B =
330,-24,185,330,321,281,-137,526,599,781,162,168,-75
513,81,560,539,792,278,142,89,810,281,-16,393,-97
57,177,422,355,-268,211,-139,231,-180,849,252,367,258
578,-189,490,312,622,450,373,272,535,264,121,492,-50
239,496,165,646,740,55,61,114,664,273,164,383,321
196,418,160,217,198,530,501,114,-179,562,361,357,506
512,331,630,436,499,441,506,182,414,633,749,119,389
691,-216,433,352,359,262,-68,303,593,542,48,359,-502
B[0, 0]: 330
B[1, 9]: 281
B[2, 2]: 422
B[2, 4]: -268
B[4, 3]: 646
B[2, 6]: -139
B[5, 5]: 530
B[6, 7]: 182
B[3, 11]: 492
B[0, 12]: -75
B[2, 11]: 367
B[6, 8]: 414
B[7]: [691, -216, 433, 352, 359, 262, -68, 303, 593, 542, 48, 359, -502]
B[7, 1]: -216
B[1, 5]: 278
B[0]: [330, -24, 185, 330, 321, 281, -137, 526, 599, 781, 162, 168, -75]
B[6, 0]: 512
B[2, 0]: 57
B[3, 10]: 121
B[2, 1]: 177
B[7, 7]: 303
B[:, 0]: [330, 513, 57, 578, 239, 196, 512, 691]
B[5, 6]: 501
B[4, 7]: 114
B[0, 6]: -137
B[0, 8]: 599
B[1, 11]: 393
B[3, 8]: 535
B[:, 6]: [-137, 142, -139, 373, 61, 501, 506, -68]
B[:, 8]: [599, 810, -180, 535, 664, -179, 414, 593]
B[5, 0]: 196
B[0, 4]: 321
B[:, 1]: [-24, 81, 177, -189, 496, 418, 331, -216]
B[4, 6]: 61
B[3]: [578, -189, 490, 312, 622, 450, 373, 272, 535, 264, 121, 492, -50]
B[6, 10]: 749

M = [ 16.3  58.8  61.0 -14.9  -2.2 -16.5]
M[0] => 16.3
M[3] => -14.9
M[1] => 58.8
M[2] => 61.0

X =
[[-20.8  -6.9 -57.6 -44.8   8.3   8.9]
 [-47.1 -35.9 -32.0 -39.1   3.9   8.1]
 [-46.6 -28.8 -50.2 -49.1  -1.3   3.2]
 [  1.6   7.9 -17.8  -8.1   5.9   3.5]
 [ -1.8   4.4 -27.3 -21.5  -3.4  -3.6]
 [-44.8 -31.3 -31.9 -33.2  -4.3   6.1]
 [ 15.7   3.5  13.0   7.9  -9.1  -2.2]]
X[0][-6]	-20.8
X[-4][-2]	5.9
X[-6][-1]	8.1
X[-4]	[1.6, 7.9, -17.8, -8.1, 5.9, 3.5]
X[4][5]	-3.6
X[2][-1]	3.2
X[-4][5]	3.5
X[-6][-5]	-35.9
X[-2][-3]	-33.2
X[-5][1]	-28.8
X[:, -4]	[-57.6, -32.0, -50.2, -17.8, -27.3, -31.9, 13.0]
X[-7][-5]	-6.9
X[-6][3]	-39.1
X[-6]	[-47.1, -35.9, -32.0, -39.1, 3.9, 8.1]
X[-1][-2]	-9.1
X[3][-3]	-8.1
X[-7]	[-20.8, -6.9, -57.6, -44.8, 8.3, 8.9]
X[:, 3]	[-44.8, -39.1, -49.1, -8.1, -21.5, -33.2, 7.9]
X[-1][1]	3.5
X[2][0]	-46.6
X[-2][-6]	-44.8
X[-4][2]	-17.8
X[5]	[-44.8, -31.3, -31.9, -33.2, -4.3, 6.1]
X[6][3]	7.9
X[2][3]	-49.1
X[-7][5]	8.9
X[-7][-4]	-57.6
X[-5][-4]	-50.2
X[2]	[-46.6, -28.8, -50.2, -49.1, -1.3, 3.2]

data =
[[ 74  85 199  85]
 [ 66 147 149  60]
 [ 75  75  59 143]
 [ 94 130  65 124]
 [ 96  54  92  49]
 [128  85 158  58]
 [142 163 106 184]
 [ 94   3  45 187]
 [109  84  65  84]
 [ 79 140  94  63]]
data[-10][0]: 74
data[:, 2]: [199, 149, 59, 65, 92, 158, 106, 45, 65, 94]
data[-6][-2]: 92
data[8][0]: 109
data[-1][-2]: 94
data[3][3]: 124
data[3][-4]: 94
data[-4][3]: 184
data[:, 1]: [85, 147, 75, 130, 54, 85, 163, 3, 84, 140]
data[9][-3]: 140
data[0][3]: 85
data[-8][3]: 143
data[-6][3]: 49
data[-1][0]: 79
data[-5][3]: 58
data[0]: [74, 85, 199, 85]
data[7][-3]: 3
data[2]: [75, 75, 59, 143]

m =
[-0.10 -0.10  0.13  0.07  0.09  0.02 -0.02 -0.02  0.08 -0.09 -0.07  0.06
 -0.13  0.00  0.03 -0.11]
m[0] -> -0.10
m[7] -> -0.02
m[15] -> -0.11
m[8] -> 0.08
m[13] -> 0.00
m[1] -> -0.10
m[12] -> -0.13

A = 8  4  3  3  2  5  3  2  1  1  1  4  3  3
A[0] -> 8
A[9] -> 1
A[2] -> 3
A[13] -> 3

arr =
array([[-672, -766,  644, -277,   45, -239, -550, -909, -216,   36, -160],
       [-645, -710,  673, -326,  150, -147, -450, -789, -134,  100, -137],
       [-479, -656,  498, -329,  105,  -18, -351, -358,  -20,   96, -120],
       [-536, -870,  455, -263,   73, -193, -512, -601, -112,   31,   10]])
arr[0][0] => -672
arr[2][9] => 96
arr[3][2] => 455
arr[0][10] => -160
arr[2][4] => 105
arr[2] => [-479, -656, 498, -329, 105, -18, -351, -358, -20, 96, -120]
arr[1][5] => -147
arr[2][8] => -20
arr[0][6] => -550
arr[1][6] => -450
arr[3] => [-536, -870, 455, -263, 73, -193, -512, -601, -112, 31, 10]
arr[1][9] => 100
arr[1][7] => -789
arr[1] => [-645, -710, 673, -326, 150, -147, -450, -789, -134, 100, -137]
arr[0][8] => -216
arr[1][8] => -134
arr[:, 10] => [-160, -137, -120, 10]
arr[3][1] => -870
arr[3][4] => 73
arr[3][8] => -112
arr[3][5] => -193
arr[3][3] => -263
arr[1][0] => -645
arr[1][4] => 150
arr[2][7] => -358

W =
[[-11.4 -37.7 -11.8 -31.7 -16.0 -27.8 -36.8 -11.3 -21.5 -13.2 -16.2 -39.0
  -20.4]
 [  7.0 -17.8 -28.5   8.1  -3.6 -24.1  -5.7 -19.4 -16.0  17.7 -27.0 -24.9
  -10.9]
 [  4.1 -17.0 -26.5 -25.8  14.4  11.2 -40.7  -9.6 -30.5  -2.2 -19.4 -30.3
   -3.3]
 [  2.9  -4.4 -48.0 -19.0   7.3 -28.7 -15.3 -22.2 -11.2  13.6 -58.6 -38.1
  -11.3]
 [  2.3  -8.6  33.7 -27.0  -7.9  17.4 -12.1 -23.4   0.7 -14.9  12.9  -2.8
  -13.9]
 [ 25.0   4.7 -33.6  12.1   6.0 -29.0  43.4 -16.4  -2.9   9.6 -25.9  -6.6
   -6.7]]
W[-6, 0] = -11.4
W[-3, -5] = -11.2
W[5, -12] = 4.7
W[-5, -2] = -24.9
W[3] = [2.9, -4.4, -48.0, -19.0, 7.3, -28.7, -15.3, -22.2, -11.2, 13.6, -58.6, -38.1, -11.3]
W[-5, -13] = 7.0
W[0, 7] = -11.3
W[-6, 6] = -36.8
W[0, 11] = -39.0
W[3, -7] = -15.3
W[:, -11] = [-11.8, -28.5, -26.5, -48.0, 33.7, -33.6]
W[5, 0] = 25.0
W[-1, -5] = -2.9
W[-6, -8] = -27.8
W[4] = [2.3, -8.6, 33.7, -27.0, -7.9, 17.4, -12.1, -23.4, 0.7, -14.9, 12.9, -2.8, -13.9]
W[4, -3] = 12.9
W[:, 1] = [-37.7, -17.8, -17.0, -4.4, -8.6, 4.7]
W[:, -4] = [-13.2, 17.7, -2.2, 13.6, -14.9, 9.6]
W[:, 0] = [-11.4, 7.0, 4.1, 2.9, 2.3, 25.0]
W[-4, 1] = -17.0
W[-5, -1] = -10.9
W[4, -7] = -12.1
W[:, -6] = [-11.3, -19.4, -9.6, -22.2, -23.4, -16.4]
W[-1] = [25.0, 4.7, -33.6, 12.1, 6.0, -29.0, 43.4, -16.4, -2.9, 9.6, -25.9, -6.6, -6.7]
W[-3, -2] = -38.1
W[0, 9] = -13.2
W[0, 3] = -31.7
W[:, -7] = [-36.8, -5.7, -40.7, -15.3, -12.1, 43.4]
W[-4, 5] = 11.2
W[1, -10] = 8.1
W[3, -3] = -58.6
W[3, 3] = -19.0
W[-4, 6] = -40.7
W[4, -10] = -27.0
